A small network was shown many inputs. Here are its activations along a few directions, one row for each input.
In each table, some parts of the input vary, and every possible input appears once, in random order.
Descriptions start from the smaller parts, as in this example, which fits no table here: ring(8) and (point or (values(2) and line(4)) or line(9)).
Shared parts are said once, and a part with two or three values counts as separate values.
In the rows, 128 means zero.

Other details of the inputs vary at random and push rows far along two fixed directions, the same in every table; ignore that.

A family of inputs:
row 1: [132  89 116 110 156 133 131 145 135 143 152 160  53 113]
row 2: [101 158 178 109 101  84 114  87 119 110  40  60 192 141]
row 3: [140  96 119 101 181 142 103 135 136 152 160 166  84 115]
row 4: [140 161  83 189 141 143 145 145 166 129 160 132 131 169]
row 5: [147 156 101 181 132 152 136 133 138 150 157 128 165 182]
row 6: [156  86 115  99 166 147 119 131 118 170 170 167  82 111]
row 7: [107  82 164  49 143 105 109 106  91 105 106 125  89  91]
row 8: [152 151  71 172 147 165 123 152 142 120 178 157 128 167]
row 9: [133 175 104 209  97 143 128 140 141 143 185 117 171 108]
row 10: [128  95 144  82 149 123 102 128 119 148 111 142  90 109]
row 11: [153  80 129 110 168 151 121 160 133 134 164 188  79 113]
row 12: [168 143  98 184 129 156 155 149 134 137 161 160 159 162]
row 13: [ 83 162 178 115  82 104 131  84 113  95  43  62 182 127]
row 14: [102 191 132 163  91 130 132 112 143 104  79  82 191 154]
row 15: [ 91 162 175 102  64  97 142  84 108 108  38  56 184 115]
row 16: [133  98 147  83 151 127  99 130 131 143 121 137  94 112]
row 17: [130 169 143 176 107 118 145 122 131  99  88 105 206 169]
row 18: [148 171  82 188 109 177 147 144 140 145 153 145 134 158]
row 19: [100  81 161  57 134 130 112 119 105 132 102 143  64  74]
row 20: [126  91 114 112 177 129 128 133 137 138 166 165  57 113]
row 21: [142  79 109  91 146 145 125 130 107 139 179 165  78 111]
row 22: [156 149  92 195 157 160 136 153 147 125 167 176 150 171]
row 23: [165 158  93 189 123 155 153 158 141 134 146 159 153 166]
row 24: [ 97  75 169  60 139  91 143 106 111 127 115 114  78  91]
row 25: [149 131  82 178 130 147 158 137 150 147 182 142 118 159]
row 26: [158 132  96 181 153 165 134 167 153 128 166 167 140 161]
row 27: [108  83 170  49 152 103  95 115 121 134  90 117  98  88]
row 28: [145 150  90 193 140 146 150 138 151 131 166 134 129 172]
row 29: [133  94 132  73 131 122 124 119  96 127 133 137  94 102]
row 30: [125 177 114 154  87 124 124 131 124 101  85  96 172 170]
row 31: [111  93 140  88 149 110 127 129 140 125 121 122  79 102]
row 32: [133 170  86 196 136 177 131 135 146 132 161 151 142 165]
row 33: [109  77 177  56 157  99 118 122 114 110  97 146 102  80]
row 34: [127  82 114 105 169 174 115 147 131 146 176 177  56  96]
row 35: [ 92 155 174 105  83  73 133 105 142  96  37  51 158 132]
row 36: [129 169 121 145  93 125 119 133 134  98  96  94 167 164]
row 37: [148 145  93 200 125 124 137 152 153 152 209 132 132 111]
row 38: [123 102 143  97 125  96 101 130 104 131 171 126 110  52]
row 39: [118  91 144  84 141 151 112 132 124 134 134 150  69  92]
row 40: [ 99 149 175  95  79  77 125  82 118 121  40  54 197 131]
row 41: [127 190 116 150  73 115 137 123 121 104  76  82 183 165]
row 42: [ 91  78 174  55 132 123 130 102  96 130 116 128  85  78]
row 43: [148 158  92 178 156 153 113 135 149 146 155 149 147 172]
row 44: [157 159  99 196 124 155 141 161 145 125 135 155 162 177]
row 45: [130  84 116 107 144 165 134 125 117 155 180 170  76  99]
row 46: [118 180 119 154  92 121 122 128 137  92  83  77 190 169]
row 47: [148 145  86 171 128 160 141 141 122 127 179 143 141 175]
row 48: [125  90 137  87 136 108 145 117 120 140 131 128  80  99]
row 49: [138  94 135  76 151 126 113 128 116 159 128 150  78 100]
row 50: [111  76 192  71 128  70 113 126 103 127 131 130 118  26]
row 51: [148 176  72 195 134 159 124 143 139 115 162 144 156 187]
row 52: [ 94 161 166 102  71  66 149  98 128 106  29  51 159 125]
row 53: [138  71 142 102 166 139 141 139 110 136 169 180  93 111]
row 54: [131 164 138 167  83 112 155 117 132 109  89  98 215 164]
row 55: [ 97 153 188 106  81  50 102  98 118 128  74  49 197  72]
Description of these inputs: values(5) and (point or ring(10)).
The inputs of row 47 and row 42 match in every part but the values(5) part. If row 41 is changed in the same way as row 47 into row 42, which row does it become? -> row 18
Which other rows agree with row 49 in the values(5) part? List them by row number. -> row 2, row 3, row 5, row 6, row 10, row 16, row 27, row 40, row 43, row 55
Start at row 1 and move only the ring(10) part, one step at a time. The first step leads to row 35. Which rows follow, in order? -> row 31, row 4, row 20, row 28, row 24, row 25, row 48, row 52
Which other rows does row 9 become when the values(5) part takes its other values? List them by row number. -> row 37, row 38, row 50, row 55
Which other rows agree with row 33 in the values(5) part? List them by row number. -> row 11, row 12, row 17, row 22, row 23, row 26, row 44, row 50, row 53, row 54

A family of inputs:
row 56: [161  99  97 140 136 152 161 146 107 141 193 182 105 122]
row 57: [121 129 120 124 117 134 132 102 114 151 151 109 122 130]
row 58: [157 102 129 158 160 157 125 159 133 153 184 190 121 106]
row 59: [159 107  99 133 137 171 130 132 110 162 196 167 123 125]
row 60: [101 125 153  74 133 128 124 122 124  73  38 115 121 172]
row 61: [ 99 102 153  97 132 130 136 107 112 139 133 133  87  80]
row 62: [128 125 133 148 150 105 115 145 150 110 147 130 142 118]
row 63: [121 117 165 108 133  56 137 114 133 115  91 105 153 116]
row 64: [114 109 136  57 157 140  90 122 114 108  61 143  86 150]
row 65: [163  94 114 122 170 151  87 165 116 156 201 191  93  85]
row 66: [153 112 141 138 125 104 144 144 117 128 143 147 149 124]
row 67: [ 84  63 186  19 121  67 144  85  80 121  91 105  62  54]
row 68: [100  85 183  12 140 112 107  84 103 109  15 104 104 146]
row 69: [184 108  92 169 165 171 117 162 132 176 224 189 127 141]
row 70: [116 110 147  72 116 122  99 116  90 125 121 132 119  67]
row 71: [129 116 100 151 144 162 145 144 157 162 175 151  63 113]
row 72: [ 90 115 199  75  89  99 134  93  96 108  57 100 162  70]
row 73: [129 152  91 151 125 152 111 127 122 142 175 133 106 119]
row 74: [115 191 112 165  71 113 143 104 156 142  94  44 174 170]
row 75: [147 177 103 163 120 151 163 128 141  91  59 118 168 241]
row 76: [127 192  92 196  74 108 177 126 161 126 107  69 161 180]
row 77: [140 212 108 211 114 108 102 136 163 120 115  88 223 166]
row 78: [155 124 111 155 168 126 111 136 150 162 176 141 146 144]
row 79: [132  72 151 109 194 121 113 139 142 153 166 178  84  75]
row 80: [141 181 129 203  90 122 131 153 139  94 123 104 221 158]
row 81: [160 114  82 156 190 213 136 159 151 141 157 217  81 200]
row 82: [110 196  96 197  74 125 149 135 168 105 115  66 159 164]
row 83: [105 188 116 145  78 108 114 117 149 126  93  62 140 127]
row 84: [102 124 160  98  91 111 132 118 102  89 100 106 155  94]
row 85: [ 95 100 142  92 124 120 128 117 109 110 143 121  81  84]
What is each input in this table made of? -> values(5) and (point or line(5))
Which other rows does row 85 become when the values(5) part takes its other values? List them by row number. -> row 57, row 61, row 67, row 73
Which other rows does row 60 become when the values(5) part takes its other values? List them by row number. -> row 64, row 68, row 75, row 81

A family of inputs:
row 86: [155 125  96 164 159 159 146 140 151 153 152 166 118 168]
row 87: [138 119  97 146 155 146 133 156 142 127 170 167  86 139]
row 88: [ 99  69 166  30 155 105 106 104 122 133  97 125  58  84]
row 89: [143 158 124 166 102 124 137 124 122 121 139 107 189 146]
row 90: [105 116 191  81 110  61 122 101 114 106  76  77 162  88]
row 91: [115 135 161 109  94 108 140 117 110 111  87 104 173 115]
row 92: [115 130 141  89 109 109 130 111 113 119  81 102 129 143]
row 93: [136  90 128 107 132 135 125 140 110 128 156 155  97 105]
row 94: [113 141 155 105 104 118 134 100 119 127  67  95 144 147]
row 95: [150 136 105 181 145 142 133 142 148 160 188 150 124 131]
row 96: [146 132  98 168 140 177 149 141 128 135 161 175 122 151]
row 97: [141  89 139 109 151 126 125 145 129 127 155 153 101  99]
row 98: [104 125 172  88 119  94 129 100 131 125  56  91 129 130]
row 99: [102  91 148  59 133 122 117 112 103 113 108 133  77  84]
row 100: [125  82 140  85 155  97 116 132 121 145 162 145  76  77]
row 101: [118  87 133  75 144 132 125 132 104 121 140 159  66  99]
row 102: [108 135 148 111 113  83 118 108 130 126 106  86 143  96]
row 103: [122  93 131  78 147 135 122 128 103 123 138 153  62  92]
row 104: [145 140  89 167 130 159 122 134 134 154 196 146 127 129]
row 105: [145 114 104 140 150 167 145 146 119 126 169 180 110 140]
row 106: [123 189 113 190  96 116 127 120 155 129 129  83 192 150]
row 107: [133 135 129 133 135 120 145 127 139 124 103 123 151 164]
row 108: [123 135 145 142 118 120 131 131 142 133 119 119 134 116]
row 109: [150 105 104 152 148 140 129 159 139 134 179 164 102 127]
row 110: [147 137  82 151 139 178 127 133 140 148 165 151 109 167]
row 111: [102 130 181  98 101  79 136 115 123 104  64  88 172 103]
row 112: [141 138 102 176 150 162 139 148 151 135 164 162 107 150]
row 113: [117  88 147  85 146 145 127 123 108 132 135 161  69  96]
row 114: [127 174 111 178  91 135 144 130 127  94 105 107 181 180]
row 115: [114 168 117 165 106 152 135 126 131 115 114 107 158 159]
row 116: [120 121 165  97  99 108 130 117 108 106  93 104 156 108]
row 117: [142 115  95 135 155 176 127 137 131 157 167 156  91 154]
row 118: [157 128 100 166 138 150 142 142 122 149 193 162 145 135]
row 119: [151 136 103 172 127 170 136 146 134 151 177 159 121 135]
row 120: [120 119 161  91 127  96 131 111 128 108  72  98 142 141]
row 121: [102 136 162 120 114 105 142 111 130 106  66 109 153 125]
row 122: [128 139 140 154 121 108 139 119 136 140 124 118 163 120]
row 123: [115 121 157 115 114  76 124 116 122 116 107  96 150 109]
row 124: [143 134 102 149 125 132 130 137 121 144 177 140 128 127]
row 125: [134 141  90 168 147 166 127 147 155 128 170 155 106 148]
row 126: [130 143 128 138 124  97 123 125 133 135 136 104 134 110]
row 127: [121 187 114 186  91 129 129 132 160 119 115  89 185 153]
row 128: [130 154 134 134 143 138  89 137 129 105  93 138 165 152]
row 129: [146 170 117 150 141 144  92 135 141 123  88 127 183 190]
row 130: [103 133 173  89  97 102 134 104 104  83  61  91 160 123]
row 131: [137  90 150  82 176 124  69 134 112 140 142 165 109  88]
row 132: [128  80 132  72 163 116 122 132 127 139 132 150  60 116]
row 133: [135 160 125 174 100 129 145 116 125 140 128 116 188 140]
row 134: [117  84 143  85 141 142 115 131 111 146 152 145  79  78]
row 135: [146 144  86 171 149 152 134 154 147 127 167 153 101 147]
row 136: [105  68 171  32 128  98 114 120  93 126 114 134  71  56]
row 137: [131 139 121 122 133 114 128 125 139 129 104 109 116 147]
row 138: [145 126  93 172 149 150 138 156 144 117 167 162 111 159]
row 139: [140 120  98 142 133 170 120 143 132 146 185 159 101 116]
row 140: [137 129 118 126 125 120 123 125 113 143 156 125 117 104]
row 141: [ 73 120 187  71 115  87 119 101 121 100  50  78 125  94]
row 142: [118  81 136  51 146 128 116 109 108 136 114 137  66 102]
row 143: [133 123  95 140 143 177 124 139 130 131 175 165  90 133]
row 144: [131 165 103 158 119 128 133 124 153 126 103 100 151 174]
row 145: [156 121  89 161 154 148 136 149 147 135 160 156 111 178]
row 146: [124 183 122 143  87 116 137 109 126 114  69  74 174 174]
row 147: [142 171 127 163 126 140  89 145 138 117 104 126 194 156]
row 148: [104 172 148 147  82 106 127 102 121 127  94  63 194 129]
row 149: [122 171 137 164 103 114 143 127 142  87  85  93 189 167]
row 150: [151 111 109 151 138 167 141 144 124 152 173 176 115 120]
row 151: [115  83 146  91 154 127 113 137 129 145 150 142  74  76]
row 152: [151 123  97 151 149 142 125 157 143 144 181 155  91 115]
row 153: [149 118 109 154 141 154 131 134 124 164 193 161 109 117]
row 154: [119  86 150  63 132 112 125 112 102 120  96 127  97 124]
row 155: [139 140  83 169 148 159 131 149 151 126 167 154 105 147]
row 156: [132 158 129 177 108 127 146 133 147 129 112 118 177 142]
row 157: [138 176 114 165 100 137 154 120 131 117  93 106 197 196]
row 158: [150 139  82 167 131 153 126 136 130 151 193 145 126 128]
row 159: [123  82 140  83 149 110 118 143 125 135 149 151  71  81]
row 160: [122 175 135 166  73  96 137 111 119 109  97  74 211 153]
row 161: [135 191 108 182  81 130 137 132 132 118 114  91 183 154]
row 162: [104  74 192  15 128  90 121  93  91 109  59 106 103  95]
row 163: [127 124 119 129 130 125 121 137 141 131 140 128 112 106]
row 164: [137 111 125 114 139 148 141 118 119 145 118 151 116 144]
row 165: [115 125 165 112 119  80 135 113 122 122 104 102 164 103]
row 166: [124  85 131  78 137 134 114 128 110 137 149 149  75  74]
row 167: [128 105 133 119 155 131 140 139 129 117 136 159 109 123]
row 168: [122 185 119 194 103 117 131 125 151 135 128  79 193 152]
row 169: [105 129 149 103 128 112 123 111 137 129  80  91 128 138]
The inputs of row 159 and row 132 match in every part but one. If row 147 is changed in the same way as row 159 into row 132, which row does it become? -> row 129
The inputs of row 130 and row 116 match in every part but one. If row 114 is changed in the same way as row 130 into row 116, which row does it become? -> row 93
What is each input in this table made of? -> line(4) and (point or (values(2) and ring(10)))
Which other rows does row 153 become when the ring(10) part takes its other values? List them by row number. -> row 89, row 104, row 118, row 124, row 133, row 140, row 148, row 158, row 160
Which other rows does row 167 become when the values(2) part takes its other values? List them by row number. -> row 105
Start at row 146 and move only the line(4) part, one step at a time. The first step leads to row 103. Which rows follow, in order? -> row 161, row 140
Which other rows does row 165 become when the ring(10) part takes its other values? List them by row number. -> row 90, row 95, row 100, row 102, row 106, row 122, row 123, row 126, row 168
